array([ -4, -28,   5, -19,  40]) ⇒ -4, 40

array([[ -4,  -1,   0,   2, -33,  -7],
       [ 15,  -8,   5, -22,  11,  -8],
       [  2,  -1,  15,  -5, -46,  29]]) ⇒ -4, 29

array([-38,  -5, -21, -25]) ⇒ -38, -25

array([[-37,  -3, -21, -17,  -6,   0],
       [ -5, -10,   9, -11,   4,  -8],
       [ -5, -23,  14, -17,   9, -24]]) ⇒ -37, -24

array([ 28,  35,   0,  19, -22]) ⇒ 28, -22

array([ 36,   3, -49,   9,  28]) ⇒ 36, 28
---
21.196,81.014,67.133,30.264,-38.081
29.937,-162.121,142.439,107.182,164.104
57.122,-42.003,177.729,89.670,122.873
→ 57.122

0.017,-0.013,-0.070,-0.011,-0.056,0.040
0.153,-0.224,0.170,-0.220,0.101,-0.087
-0.187,0.087,-0.146,0.085,-0.155,-0.028
→ -0.187

-225.611,110.417,-233.542,-160.391,-216.391
-156.167,-65.218,-30.804,-48.393,161.289
-210.562,-103.366,-93.544,54.215,-178.923
→ -210.562

-1.896,0.756,1.060,-0.047,0.702
0.880,-1.785,-0.197,0.256,-1.620
1.303,-0.157,-1.830,-0.586,-0.137
→ 1.303

-0.5,0.9,2.3,-1.8,-0.8
-1.5,0.2,0.4,-1.5,-0.7
-2.3,-0.1,-1.8,-1.5,-1.0
→ -2.3

-0.63,-0.45,-0.66,-0.55,-0.63,-0.73
0.79,0.76,-1.39,-1.19,-1.35,-1.45
1.27,1.25,-1.66,-1.48,-1.62,-1.73
→ 1.27
---
[[147 229 162 113  11]
 [106 213 114  59   5]] result: 147, 5

[75 78 69 22 23 21] result: 75, 21

[367 908  79 762 617 346] result: 367, 346

[-43 -49  10 -37 -48  22  40] result: -43, 40

[962   7 176 762] result: 962, 762

[[163 144 243 155  37]
 [154 145 250 176  66]] result: 163, 66

[86 14 59  2] result: 86, 2

[[652 667 849 468]
 [ 84 362  97 182]] result: 652, 182

[69 51 96  3 40] result: 69, 40

[[ 84 119 103  98  83]
 [ 54  74  79 124  83]
 [ 62  74  79 203  67]] result: 84, 67
---
[ 0 -8 29 35 44 21] -> 21
[-31 -43  40  16  34  32  37] -> 37
[ 43 -19  44 -24 -26] -> -26
[-15 -19 -41 -13  36  16  28] -> 28
[-37  11 -12 -34] -> -34
[ 29  11 -38  21] -> 21
[-21   2 -49   9 -18] -> -18
[-17  41 -30  43] -> 43
[-34  33  12 -30  50 -23] -> -23
[-21 -20  32 -27  39 -33] -> -33
---
array([ 15, -45,  44,  -6,  16,   7,  26]) -> -45
array([  5,  -8, -35,  18,   6, -30]) -> -8
array([ -9, -14, -46,  -7, -26]) -> -14
array([ 37, -23, -37, -12,   6]) -> -23
array([44, -9, 31, 11, 27]) -> -9
array([-41, -19, -36, -38,  31,  14]) -> -19
array([ 41,  11,  22, -19]) -> 11
---
[[ 13  20 -30 -34  34]
 [-22 -12  20  31 -29]
 [-21  28   4   5 -44]] yields 28

[[  7 -19 -18  37 -33 -44]
 [-16  24  32 -43  30  46]
 [ -8   7  15 -48  34  42]] yields 7

[[ -5 -23  -3 -27 -14]
 [  5 -26   1   8 -14]
 [ -5  -9 -18  35  -9]] yields -9

[[  0  -1 -10  -1   0   0   0]
 [ -8 -43 -30 -22  12   4 -13]
 [ -1  -6  10  -3   2   1  -2]] yields -6

[[-23   4  -1  -4]
 [-11 -10 -13  42]
 [ 46  15 -19   1]] yields 15

[[ -3  -6  -1 -20  -4 -13  -9]
 [-43 -10   4 -16  29  37  22]
 [ 14  24  24   8 -21 -17  -5]] yields 24
---
[[ -3 -27  25 -18 -39]
 [-34 -11  17  13  -3]
 [  4 -32 -19  40 -41]] ==> 25

[[  4 -20  -2   5]
 [ 34  -8  41 -43]
 [ 12  31  20  -3]] ==> -20

[[ 19   0  14 -10 -20   4]
 [  7  -2  13  -4   6   4]
 [ -1   3  39  -7 -15  -2]] ==> -10

[[ 29 -31  -8  43 -14]
 [ 50  19  -5  44 -17]
 [ 16  12  41  41  33]] ==> -8

[[  6   7  17  27]
 [-16  41  33  35]
 [ 14  35  11   8]] ==> 7

[[ 11   0  37  41]
 [ 16  -1 -22   1]
 [ -7 -19 -27 -39]] ==> 0

[[-21  19  20  14  33  38]
 [-28  -8 -25  -7 -18  -4]
 [ 31 -15 -24  -9 -39 -16]] ==> 14
---
[[ -8  -3  -3  11  -1  40 -21]
 [ 25  15  -7  17 -17 -20   7]]	40, -21

[-20  10 -37  -7 -13]	10, -37

[[ 24 -49 -19 -35  17 -18   1]
 [-38 -15  13 -17 -19   6  25]
 [-42 -44 -30 -48  34   2 -16]]	34, -49

[[ -9  12  15  -2 -38]
 [ -6  12   8 -12   0]]	15, -38

[[ 37   1   0 -11  -1   5  -4]
 [ -7  -7  16   3   9  13   1]
 [-25   6   7  -1   4   9   5]]	37, -25

[-17 -11  34 -18 -40  27 -31]	34, -40

[-17  -7  41  32]	41, -17

[-23  -2 -10 -43  34 -31]	34, -43
---
[-37 -12   6  -1 -32] | -32
[ 41  38 -20  16 -44  26] | 26
[ -6   2 -39  19  22] | 22
[ 12 -38 -44 -19] | -19
[ 24 -12 -16  27 -39 -18] | -18
[ 24 -38  42  36 -14 -41] | -41
[-23  35   9  -4 -42 -23 -35] | -35
---
-13,15,25,-6,-42,-22 out 15

-41,46,-42,9
-3,-43,-6,-10
-1,-11,-25,-24
out 9

33,-28,-37,19,-31
24,-48,-22,-40,45
out 33

-17,43,1,-44
-21,23,-22,24
out 24

0,3,-3,0,1
-14,-8,45,-9,5
out 5

-20,8,17,-20,-39 out 8
